These are the activations of a small neural network, seen along a few directions. Each row is one input.
In each table, some parts of the input vary, and every possible input appears once, in random order.
Descriptions start from the smaller parts, as in this example, which fits no table here: values(3) and (point or ring(11) or (line(6) and ring(8))).
Shared parts are said once, and a part with two or three values counts as separate values.
(in the rows, 128 means zero)

Other details of the inputs shift rows strongly along two fixed directions, in all tables alike. That doesn't count.

A family of inputs:
row 1: [128 151 108 199  36 144  93 165 139  70 166  73]
row 2: [143 187 118 161  66 146  97 133 160  41 200  89]
row 3: [112  60 215  73 178 139 104  99  83  88 105 140]
row 4: [178 148  95 139 144  87 170 127 147 208  80 146]
row 5: [139 170  87 125 187  84 182 136 169 191 113 151]
row 6: [ 62  72 191  70 168 174  81 109  82 120 110 148]
row 7: [157 177  84 145 147 114 153 111 145 218  81 162]
row 8: [118 146 101 163  73 116 100 168 154  57 197  45]
row 9: [177 169  92 143 179  95 182 122 155 177  99 168]
row 10: [101  46 214  84 141 139  89 100  73 121  90 138]
row 11: [144 183 136 163  40 133  95 147 158  59 134  57]
row 12: [145 134  66 137 175  83 168 143 137 204 113 139]
row 13: [115  61 226  53 179 129 101 113  99  95 132 147]
row 14: [137 187 126 161  46 127  87 148 152  61 132  50]
row 15: [161 155  80 154 133 129 153 122 144 223  92 177]
row 16: [115 167 109 156  61 157  86 157 161  69 205  76]
row 17: [107  84 233  53 180 137 101 109 107  90 124 158]
row 18: [177 149  95 146 162  93 189 137 136 197  98 147]
row 19: [ 80  87 228  94 152 173  97  86  86 115  89 155]
row 20: [132 134  60 143 173  96 165 148 150 208 136 168]
row 21: [ 71  47 198  69 165 146  88 116  87 117 142 157]
row 22: [178 130  76 141 172  77 177 125 142 184 144 174]
row 23: [127 101  30 151 132 122 222 126 141 185  99 168]
row 24: [125 122  36 146 132 145 220 113 149 187  96 172]
row 25: [ 80  95 209  64 149 159  84  85  70 120  93 146]
row 26: [166 154  73 142 165 118 165 118 149 193 145 199]
row 27: [147 147  80 124 186  75 181 141 161 195 121 139]
row 28: [ 69  27 183  62 146 152 161  90  88  79  80 125]
row 29: [148 148 108 164  58 137  85 174 154  58 214  89]
row 30: [173 172  96 128 176 112 167 124 165 197 141 186]
row 31: [151 156  83 169 145 130 167 126 142 217  99 179]
row 32: [ 88  53 198  70 149 127  88 104  55 118 101 132]
row 33: [161 157  81 160 150 136 172 130 133 213 110 178]
row 34: [130 152  97 179  32 138  70 161 133  77 155  66]
row 35: [144 147  98 183  58 147  88 159 138  50 186  82]
row 36: [ 90  89 225  84 158 178 103  90  76 111 100 154]
row 37: [171 172  83 149 174 121 172 110 150 190 113 179]
row 38: [ 77  55 190  74 141 145  77 110  54 124 103 152]
row 39: [166 135  74 150 147  82 157 129 130 216  90 146]
row 40: [ 65  90 204  64 175 165  89  98  89 113 103 139]
row 41: [132 158 123 142  73 113 105 163 164  53 192  44]
row 42: [150 150  77 124 180  81 173 143 148 197 101 131]
row 43: [143 164 129 181  50 125 108 158 150  58 150  47]
row 44: [135 137  57 143 167 101 157 150 136 210 116 160]
row 45: [135 186 136 182  50 133 109 153 158  53 141  58]
row 46: [174 169  94 129 178  82 183 120 161 172 123 179]
row 47: [137 149 109 187  43 152  97 169 127  66 176  74]
row 48: [124 181 131 142  74 122 105 158 172  48 184  55]
row 49: [133 173  79 132 182 110 172 124 165 204 126 164]
row 50: [146 169 115 160  60 161  84 161 162  60 212  93]
row 51: [139 147 118 194  45 127 103 158 139  64 163  53]
row 52: [ 95  68 201  86 166 183  87  92  80 103 118 171]
row 53: [144 172  87 126 175 109 172 120 166 207 135 168]
row 54: [ 81  72 202  82 140 175  68  93  74 131  87 154]
row 55: [ 71  88 212  57 180 139  99 110  93 100  90 127]
row 56: [134 192 119 150  47 120  95 151 141  57 146  50]
row 57: [147 146 119 182  52 134 108 162 128  59 173  53]
row 58: [ 95  47 197  77 164 146  90 102  78  96 144 180]
row 59: [ 58  70 196  69 174 171  87 107  95 117 131 156]
row 60: [165 173  93 148 141 120 162 111 151 216  84 169]
row 61: [137 148 108 181  26 144  79 160 139  76 158  73]
row 62: [134 136  59 132 145 109 238 115 160 167  75 152]
row 63: [150 162  65 140 142 117 152 126 127 221 103 171]
row 64: [155 143 108 178  67 129  99 153 139  43 183  61]
row 65: [ 98  66 215  67 151 132  86  99  78 116  75 123]
row 66: [ 64  10 172  75 141 155 156  90  77  85  92 132]
row 67: [154 129  77 132 174  76 176 139 151 204 141 152]
row 68: [ 54  52 181  69 141 186 151  73  92  86  85 148]
row 69: [183 129  86 134 174  80 172 142 151 195 147 170]
row 70: [141 170 112 149  47 112  94 156 133  62 155  39]
row 71: [144 185 137 169  57 140 114 157 147  48 152  58]
row 72: [110  61 216  60 177 125 107  96  90  84 129 152]
Each input here is: ring(6) and (point or ring(11)).
Q: Change only the ring(11) part in row 38. List by row number the other rows that result.
A: row 1, row 20, row 21, row 29, row 34, row 35, row 44, row 47, row 58, row 61
Q: Which other rows agree with row 49 in the ring(6) part? List them by row number.
A: row 2, row 7, row 19, row 25, row 30, row 36, row 37, row 40, row 53, row 60, row 68

A family of inputs:
row 73: [148 132 163 140 231  92 146 146 126 201 114 163]
row 74: [163 186  72 175  82 114 168 147 162 161 102  98]
row 75: [161 197  73 166  93  98 149 141 172 163 114  99]
row 76: [ 83  69 190  75 154 149 134 106  90  79 105 114]
row 77: [105 116 118 155  65 153 130 145 147  46 153  76]
row 78: [142  92 104 126 174 109 153 115  95 202 110 184]
row 79: [116  65 199  86 139 135 104 107  71  89 104 125]
row 80: [150 184  59 171  94 120 133 158 166 180 136 111]
row 81: [108 134 130 168  41 164 100 140 132  68 122  75]
row 82: [ 95 118 118 151  67 154 119 147 140  59 178  76]
row 83: [102  73 195  70 151 124  70 115  78  91 130 134]
row 84: [ 64  58 171  90 151 161 118 107  85  95 129 134]
row 85: [161 114 123 103 188  80 151 108 112 189  95 168]
row 86: [151 196  64 162  95 101 136 154 171 168 127 111]
row 87: [113 115 106 130 164 133 154 109 101 215  78 175]
row 88: [133 134 141 131  68 116  70 155 134  55 180  76]
row 89: [179 161  57 167 104  95 132 164 161 167 168 120]
row 90: [180 147  55 190  86 103 161 152 156 147 134 127]
row 91: [121 147 140 156  64 170  93 136 141  61 186 102]
row 92: [128 114 127 160  54 139  89 150 120  70 180  84]
row 93: [142 136 119 105 199 132 140 111 126 198 124 198]
row 94: [191 162  70 172  91  89 168 153 157 148 134 109]
row 95: [156 177  62 154 115  88 178 145 185 138 144 101]
row 96: [133 127 123 116 167 120 170 107 108 201  52 158]
row 97: [116 107  98 100 200 117 163 122 126 193 117 173]
row 98: [127 157 144 138  78 164  74 145 150  64 195  96]
row 99: [ 74  97 196  75 142 148  71 109  84 105  98 126]
row 100: [106 109 212  74 161 149  91  88 100  84 122 141]
row 101: [102  86 251 110 186 131  84 143 106 107 138 123]
row 102: [190 173  72 162 103  73 149 147 167 149 145 109]
row 103: [154 137 132 109 187 125 175 100 122 181  90 185]
row 104: [124 166 154 128  77 147  75 142 152  46 187  93]
row 105: [ 69  78 185  63 163 138 100 112  97  80 129 128]
row 106: [ 90  87 194  96 148 178  93  96  85  98 136 160]
row 107: [138 158 157 143  65 157 109 134 146  45 161  83]
row 108: [142 147 125  96 200 113 144 108 130 187 115 197]
row 109: [127 119 113  95 199  94 180 105 131 177  94 159]
row 110: [121 126 110 112 179 126 135 118 112 219  86 171]
row 111: [132 138 124 107 178 104 152 101 118 202  63 159]
row 112: [158 167  61 162 105 103 197 151 176 137 135  98]
row 113: [173 181  67 187  96 132 165 138 177 140 140 145]
row 114: [149 102 108 108 189 102 134 125 106 206 118 180]
row 115: [137 169 157 134  77 141  92 128 155  48 173  83]
row 116: [106  51 182 105 135 147 100 107  71  92 104 144]
row 117: [122 112 108 134 161 133 164 106 107 200  52 175]
row 118: [ 98 136 130 164  44 164  89 143 125  82 148  74]
row 119: [ 99  85 194 101 145 177 104  93  92  84 110 162]
row 120: [ 74  56 172  94 150 161 129 105  91  82 104 133]
row 121: [102 128 122 134  80 148  99 156 151  61 186  73]
row 122: [146 177  53 150 117  91 165 158 184 142 158 113]
Q: What do these inputs look like to the network?
A: values(2) and (point or (values(4) and ring(6)))
Q: Change only the values(4) part in row 103. List by row number the other rows that result.
A: row 76, row 79, row 96
Q: Change only the values(2) part in row 89. List by row number the other rows that result.
A: row 114

A family of inputs:
row 123: [ 57  67 203  98  95 186  88 106  84  48 107  95]
row 124: [142 130 119 108 196 120 141 108 122 228 106 213]
row 125: [120  97  86 116 172 128 184 101 111 216  72 194]
row 126: [178 213  57 187  71  93 154 168 197  77 185  61]
row 127: [165 195  34 184  67 107 144 175 193  87 210  73]
row 128: [155 118 117  99 210  64 179 124 134 201  94 164]
row 129: [171 235  62 205  58 126 112 171 186 112 181  78]
row 130: [143  93  98 110 207  98 182 123 129 204 133 199]
row 131: [ 74  74 212  93  89 176  91 100  86  43  96  92]
row 132: [163 206  48 190  74 103 151 176 198  85 197  63]
row 133: [137 108 110 117 169  95 183 111 112 220  44 163]
row 134: [102 108 233  93 114 146  40 120  86  66 126  90]
row 135: [100 115 235  91 114 167  51 110  95  54 130 109]
row 136: [148 116 119 122 195 121 140 116 117 230 113 217]
row 137: [ 64  44 188 108  89 190  79 112  70  50 128 110]
Q: Changing only one part turns row 129 into row 135. The same change can be made to row 132. Which row results?
A: row 126
Q: What do these inputs look like to the network?
A: values(3) and line(5)
Q: Change only the values(3) part in row 127. List by row number the other rows that result.
A: row 124, row 125
Q: Change only the line(5) part in row 137. List by row number the other rows that result.
A: row 123, row 125, row 131, row 133

A family of inputs:
row 138: [ 86  74 155  88 150 149 121 116 129  65 162 130]
row 139: [197 222  58 189 136 114 158 141 170 236 110 177]
row 140: [133 138  86 156 105 119 164 152 159  70 188  90]
row 141: [103  91 169 105 113 153 137 101 100  63 103 122]
row 142: [159 168  90 163  93 131  90 152 147 108 193 126]
row 143: [130 126 198 115 119 145  74 110  96  99 111 135]
row 144: [114 152  68 180  49 153 129 138 135 113  93  72]
row 145: [151 180 114 119 105  83 128 163 176  89 160  69]
row 146: [128 102 104 125 157 116 158 115 129 231  92 190]
row 147: [134 115  93 123 159 118 200  94 107 196  43 167]
row 148: [105 114 171  99 147 154  67 122 100 108 157 128]
row 149: [144 167 142 123 189 116 155 103 130 219  77 181]
row 150: [119 152  74 168  60 165 145 131 150 102 152 106]
row 151: [128 108 180 110 118 142  78 115  92  96 106 123]
row 152: [145 200 109 167  85 150  82 141 150 133 168 111]
row 153: [106  71 243  37 215 104 108  81  88 138  90 166]
row 154: [112  80 174  87 129 135 138 113 114  65 138 114]
row 155: [141 135 110 106 209  91 152 109 131 204 125 188]
row 156: [127 135  69 153  90 140 157 145 152  78 194 108]
row 157: [142 134 101 172  85 102 134 170 148 109 171  73]
row 158: [ 89  89 166 125 111 161  80 127 103 109 137 148]
row 159: [135 131 117 120 188 135 197 104 151 190  76 187]
row 160: [155 172  91 165  74 144  84 148 148 123 175 125]
row 161: [156 183 103 173  76 150  94 152 147 121 140 102]
row 162: [154 153 107 136 103 101 149 147 185  70 164  81]
row 163: [117  94 129 100 194 103 166 123 155 116 140 145]
row 164: [128 123 201  93 142 133  81 120 108 105 131 103]
row 165: [136 140  76 175  87 125 114 171 142 104 183 110]
row 166: [129  98  96 117 194 108 207 117 119 195 106 169]
row 167: [196 161  46 170 125  57 200 154 168 231 110 128]
row 168: [ 89  98 173 132 112 166  89 129 101 107  99 124]
row 169: [180 115 121 106 191  91 157 123 123 207 106 181]
row 170: [ 73  76 140 114  93 169  98 107  94 105 106 124]
row 171: [127 132  73 170  81 113 139 158 133  99 151  68]
row 172: [154 144 121 125 174 128 124 108 126 227 118 226]
row 173: [142 138  79 158  60 108 136 147 133 105 125  59]
row 174: [141 110 200 101 132 132  82 121 107  96 142 129]
row 175: [105  81 168  94 114 143 133 111  99  83 116  98]
row 176: [101 122 142 128  94 169 115 120 148  60 166 113]
row 177: [115 161 165 133  95 147  74 118 128  88 165 111]
row 178: [ 87  88 174 122  96 161  97 120 105 116  87 105]
row 179: [157 203 128 161  88 101 112 133 150  97 130  86]
row 180: [126 169  83 127 112 110 120 162 166  93 184  87]
row 181: [ 61  14 173  56 183 151 120  91  54 147  85 175]
row 182: [131 164  93 172  71 165 160 135 155  86 137 101]
row 183: [ 87 123 179  80 132 151  92 120 119 101 142 127]
row 184: [148 126 117 110 189 100 196 103 145 176  70 182]
row 185: [ 88  31 207  82 207 127 121 120  70 139 115 177]
row 186: [104 131 195  78 132 120 101 123 114  82 102 107]
row 187: [ 80  72 145 100 121 168 127 114  96  84 147 124]
row 188: [ 86  81 144 115  88 143 108 103  75  94  59  93]
row 189: [141 112 107 138 171  97 165 119 109 208  58 178]
row 190: [145 169 138 127 188 138 137 112 123 236  75 179]
row 191: [125  85 173 107 149 136  90 136 100  87 161 127]
row 192: [158 146 105 172  81 103 126 167 145 102 158  84]
row 193: [166 165 107 171 108 116 108 160 152  98 190 108]
row 194: [151 135 123 116 220  98 152 124 128 211 117 172]
row 195: [199 227  58 178 146  86 168 137 161 230  94 143]
row 196: [ 93  65 160 106 116 139  97 133 101 105 147 120]
row 197: [100  83 172 116  93 130 101 115  92 104  80  97]
row 198: [121 121  97 130 161 150 199  99 120 207  51 177]
row 199: [118  75 157  85 164 145  86 118  90 128 144 172]
row 200: [131 168  98 130 126  88 130 170 177  82 179  72]
row 201: [105 167 168 116  98 152  98 143 138  80 130  82]
row 202: [167 174  15 175 130 120 222 128 177 204 139 182]
row 203: [145 174 111 155 123  90 118 149 166  87 180  82]
Q: What do these inputs look like to the network?
A: ring(6) and ring(11)
Q: Changing only the ring(6) part turns row 159 into row 176. The same change can be made to row 190. Which row results?
A: row 152
Q: Changing only the ring(6) part turns row 174 into row 142. The same change can be made to row 169. Which row results?
A: row 199
Q: Change only the ring(11) part in row 203. List by row number the other rows that result.
A: row 140, row 157, row 163, row 166, row 171, row 185, row 191, row 193, row 194, row 200
Q: Change only the ring(6) part in row 168. List by row number the other rows that result.
A: row 158, row 165, row 185, row 189, row 192
